These are the activations of a small network on made-up records, seen along a few directions, one row for each record.
After each row come some of the record's fields: GAGUG, RIREN, ZITO, PIVOT.
Not every record has every field; a missing one is left out.
Other fields move the rows too, some of them a lot.
(in the rows, 500 means zero)
Random noise pushes rows far along 4 fixed directions. That doesn't count. These rows show it; they differ only by the noise:
[451,573,646,428,669,435,609,446,529,689,531,571,558,516,500,513,505,556]
[315,501,493,552,570,400,503,632,568,529,631,525,555,486,567,550,531,474]
[380,556,478,512,665,473,489,458,563,667,516,525,563,486,531,631,399,504]
[501,572,600,451,639,491,547,362,493,700,464,585,583,525,482,622,442,535]
[348,656,513,484,713,467,527,375,548,723,437,519,583,475,510,637,357,531]
[565,459,534,511,527,529,458,410,465,611,506,611,590,547,491,697,469,481]

[194,812,612,486,470,313,663,486,371,414,309,460,599,431,406,484,555,512] : (GAGUG mipo; RIREN bovop; ZITO poma; PIVOT kufa)
[519,259,283,653,520,645,274,705,584,428,657,526,481,455,590,666,388,352] : (GAGUG zod; RIREN bovop; ZITO rikeb; PIVOT kufa)
[344,592,427,453,726,469,520,419,619,685,476,420,473,437,540,471,330,544] : (GAGUG vovim; RIREN bovop; ZITO poma; PIVOT kufa)
[782,216,394,436,633,667,421,595,588,548,579,451,338,483,397,450,420,495] : (GAGUG vovim; RIREN vode; ZITO poma; PIVOT kufa)
[622,324,321,582,478,674,342,492,568,433,559,432,428,468,561,558,364,449] : (GAGUG mipo; RIREN vode; ZITO poma; PIVOT kufa)
[367,439,348,534,715,479,375,632,676,613,637,469,491,442,555,599,353,480] : (GAGUG vovim; RIREN vode; ZITO rikeb; PIVOT gif)
[516,584,561,544,540,622,490,415,499,490,464,529,537,469,551,576,400,469] : (GAGUG mipo; RIREN bovop; ZITO rikeb; PIVOT kufa)
[796,254,355,445,439,587,390,413,465,592,454,512,439,568,413,593,477,515] : (GAGUG tal; RIREN vode; ZITO poma; PIVOT gif)
[353,813,610,523,617,566,500,353,380,507,239,512,649,386,386,713,276,452] : (GAGUG vovim; ZITO rikeb; PIVOT kufa)
[802,212,605,405,403,498,521,616,377,462,585,628,467,619,368,444,712,483] : (GAGUG zod; RIREN bovop; ZITO poma; PIVOT gif)
[693,503,247,496,468,656,343,154,427,648,201,442,483,544,394,747,281,515] : (GAGUG mipo; RIREN vode; ZITO poma; PIVOT gif)
[606,327,527,632,230,565,398,667,396,209,634,623,553,545,524,604,660,368] : (GAGUG mipo; RIREN bovop; ZITO rikeb; PIVOT kufa)
[745,435,508,515,537,742,428,408,416,457,372,496,470,482,390,628,341,432] : (GAGUG mipo; ZITO poma; PIVOT gif)
[357,754,613,444,608,432,666,437,562,534,440,405,433,411,553,256,461,616] : (GAGUG munen; ZITO poma; PIVOT gif)
[374,509,404,604,496,547,403,578,524,377,520,460,532,441,536,607,410,412] : (GAGUG mipo; ZITO poma; PIVOT kufa)
[626,461,620,418,434,404,522,392,369,595,450,611,604,613,385,617,604,541] : (GAGUG bub; RIREN vode; ZITO poma; PIVOT gif)
[201,490,510,583,652,395,513,881,637,379,743,458,492,389,552,428,520,412] : (GAGUG vovim; RIREN bovop; ZITO rikeb; PIVOT kufa)
[578,563,462,583,416,674,413,346,450,416,351,471,511,470,532,591,368,443] : (GAGUG mipo; ZITO poma; PIVOT kufa)
[637,605,658,340,717,630,684,399,535,577,373,411,344,409,428,221,393,586] : (GAGUG vovim; RIREN bovop; ZITO poma; PIVOT kufa)
[550,399,371,460,620,529,463,473,633,634,566,448,388,485,576,415,405,551] : (GAGUG munen; RIREN bovop; ZITO poma; PIVOT gif)
[557,391,538,531,267,436,547,599,417,337,580,521,456,554,524,356,717,491] : (GAGUG munen; RIREN bovop; ZITO poma; PIVOT gif)
[392,676,630,490,698,519,590,454,470,612,411,557,561,465,481,545,400,476] : (GAGUG zod; RIREN bovop; ZITO rikeb; PIVOT gif)
[499,411,562,479,506,405,521,603,447,548,583,603,559,577,447,559,625,476] : (GAGUG zod; RIREN bovop; ZITO rikeb; PIVOT gif)
[215,638,376,569,559,448,485,599,627,448,491,377,494,407,591,444,422,477] : (GAGUG vovim; ZITO poma; PIVOT kufa)
[337,415,265,511,623,392,423,662,586,594,539,407,474,483,448,568,453,472] : (GAGUG tal; RIREN vode; ZITO poma; PIVOT gif)
[755,271,714,337,289,303,627,558,311,508,592,660,534,693,331,423,888,576] : (GAGUG tal; RIREN vode; ZITO poma; PIVOT gif)
[401,492,374,598,463,505,353,568,461,388,459,488,582,480,441,741,427,387] : (GAGUG mipo; ZITO poma; PIVOT kufa)
[381,851,556,523,453,559,562,207,369,489,187,459,568,427,506,506,340,538] : (GAGUG zod; RIREN bovop; ZITO poma; PIVOT gif)
[543,747,708,245,841,476,752,192,613,893,370,450,435,496,448,285,403,740] : (GAGUG mipo; RIREN vode; ZITO rikeb; PIVOT kufa)
[331,598,433,536,556,496,554,556,613,464,528,345,429,414,577,329,450,547] : (GAGUG bub; RIREN vode; ZITO poma; PIVOT kufa)
[835,338,712,346,446,487,577,308,392,675,518,668,524,668,414,529,652,583] : (GAGUG mipo; RIREN bovop; ZITO poma; PIVOT kufa)
[406,540,563,487,768,559,521,606,579,564,541,477,503,396,461,495,348,462] : (GAGUG vovim; ZITO poma; PIVOT kufa)
[386,582,443,626,163,423,436,453,461,306,510,531,572,512,680,518,610,489] : (GAGUG munen; RIREN bovop; ZITO rikeb; PIVOT kufa)
[564,569,550,522,381,626,534,483,453,293,413,439,439,430,527,341,486,487] : (GAGUG vovim; ZITO poma; PIVOT kufa)
[629,361,463,495,633,620,393,497,523,580,556,550,508,505,453,652,364,441] : (GAGUG vovim; ZITO poma; PIVOT gif)
[478,524,656,506,398,425,575,575,452,412,569,575,541,522,531,458,661,492] : (GAGUG mipo; RIREN bovop; ZITO rikeb; PIVOT kufa)
[557,755,800,391,593,551,688,300,442,598,367,550,556,482,475,394,480,609] : (GAGUG bub; RIREN vode; ZITO rikeb; PIVOT gif)
[450,537,466,583,309,504,451,534,499,335,508,482,527,475,589,495,551,473] : (GAGUG bub; RIREN vode; ZITO rikeb; PIVOT kufa)
[283,737,536,572,444,480,532,446,525,440,430,477,553,440,657,438,460,498] : (GAGUG zod; RIREN bovop; ZITO rikeb; PIVOT kufa)
[206,394,170,572,599,384,440,773,749,471,692,291,325,406,637,322,466,498] : (GAGUG munen; RIREN bovop; ZITO poma; PIVOT kufa)
[605,390,248,550,363,583,374,431,514,497,415,403,441,517,490,559,458,500] : (GAGUG tal; RIREN vode; ZITO poma; PIVOT kufa)
[373,569,583,424,667,377,615,516,560,625,568,489,495,500,490,419,520,559] : (GAGUG mipo; RIREN bovop; ZITO poma; PIVOT kufa)
[736,419,626,436,317,507,520,389,411,460,483,606,506,612,478,474,653,514] : (GAGUG vovim; RIREN bovop; ZITO poma; PIVOT kufa)

Here are new rows. What are their fields?
[252,759,565,546,466,409,528,475,410,444,345,509,660,433,467,619,471,454] : (GAGUG vovim; RIREN vode; ZITO rikeb; PIVOT kufa)
[496,498,461,540,434,493,427,478,461,479,480,578,566,543,503,660,511,455] : (GAGUG mipo; RIREN bovop; ZITO rikeb; PIVOT gif)
[659,404,533,436,577,593,509,475,590,574,554,487,424,514,519,404,473,530] : (GAGUG vovim; ZITO poma; PIVOT kufa)
[594,330,247,536,562,618,325,529,546,505,475,391,406,472,437,580,333,447] : (GAGUG vovim; RIREN vode; ZITO poma; PIVOT gif)
[410,534,505,489,529,507,581,624,436,391,429,442,459,413,406,377,498,477] : (GAGUG zod; RIREN bovop; ZITO poma; PIVOT kufa)
[547,486,399,650,319,652,332,495,418,314,433,502,558,471,525,688,423,411] : (GAGUG bub; RIREN vode; ZITO rikeb; PIVOT gif)
[379,262,221,727,191,418,302,818,585,157,784,428,422,485,700,463,635,403] : (GAGUG munen; RIREN bovop; ZITO poma; PIVOT gif)
[633,377,678,461,631,597,526,617,571,500,677,604,492,482,516,464,505,478] : (GAGUG vovim; ZITO rikeb; PIVOT kufa)
[385,534,634,517,210,255,590,641,404,337,596,588,602,593,529,433,861,518] : (GAGUG mipo; RIREN vode; ZITO rikeb; PIVOT kufa)
[234,498,350,645,392,420,454,694,582,304,628,393,471,444,647,425,547,436] : (GAGUG mipo; RIREN bovop; ZITO poma; PIVOT kufa)
[768,426,711,276,636,477,653,399,516,691,522,567,437,591,406,334,599,629] : (GAGUG mipo; RIREN vode; ZITO poma; PIVOT gif)
[310,638,706,481,599,363,601,629,492,480,576,570,632,476,477,514,584,494] : (GAGUG mipo; RIREN vode; ZITO rikeb; PIVOT kufa)
[820,346,609,422,454,577,523,344,419,590,514,604,480,617,446,524,559,545] : (GAGUG mipo; RIREN bovop; ZITO poma; PIVOT gif)
[339,680,503,605,457,570,506,459,538,396,475,484,512,426,672,442,427,471] : (GAGUG zod; RIREN bovop; ZITO rikeb; PIVOT kufa)
[689,349,552,510,677,702,446,598,561,519,604,537,452,471,476,564,387,444] : (GAGUG mipo; ZITO rikeb; PIVOT gif)
[544,442,393,585,466,618,346,469,576,453,573,502,497,469,614,590,375,454] : (GAGUG vovim; ZITO rikeb; PIVOT kufa)
[659,467,649,500,354,546,516,442,415,384,523,568,523,563,498,479,601,493] : (GAGUG mipo; ZITO poma; PIVOT kufa)
[400,535,509,583,377,415,404,483,413,455,513,646,680,560,509,772,553,420] : (GAGUG mipo; RIREN bovop; ZITO rikeb; PIVOT kufa)
[452,558,527,553,442,535,526,550,418,376,423,491,496,457,493,433,510,434] : (GAGUG zod; RIREN bovop; ZITO poma; PIVOT gif)
[391,519,357,405,743,467,568,512,656,697,469,316,369,437,494,302,391,604] : (GAGUG tal; RIREN vode; ZITO poma; PIVOT kufa)
[391,440,280,602,366,454,380,548,510,435,506,475,511,492,541,596,498,458] : (GAGUG munen; RIREN bovop; ZITO poma; PIVOT kufa)
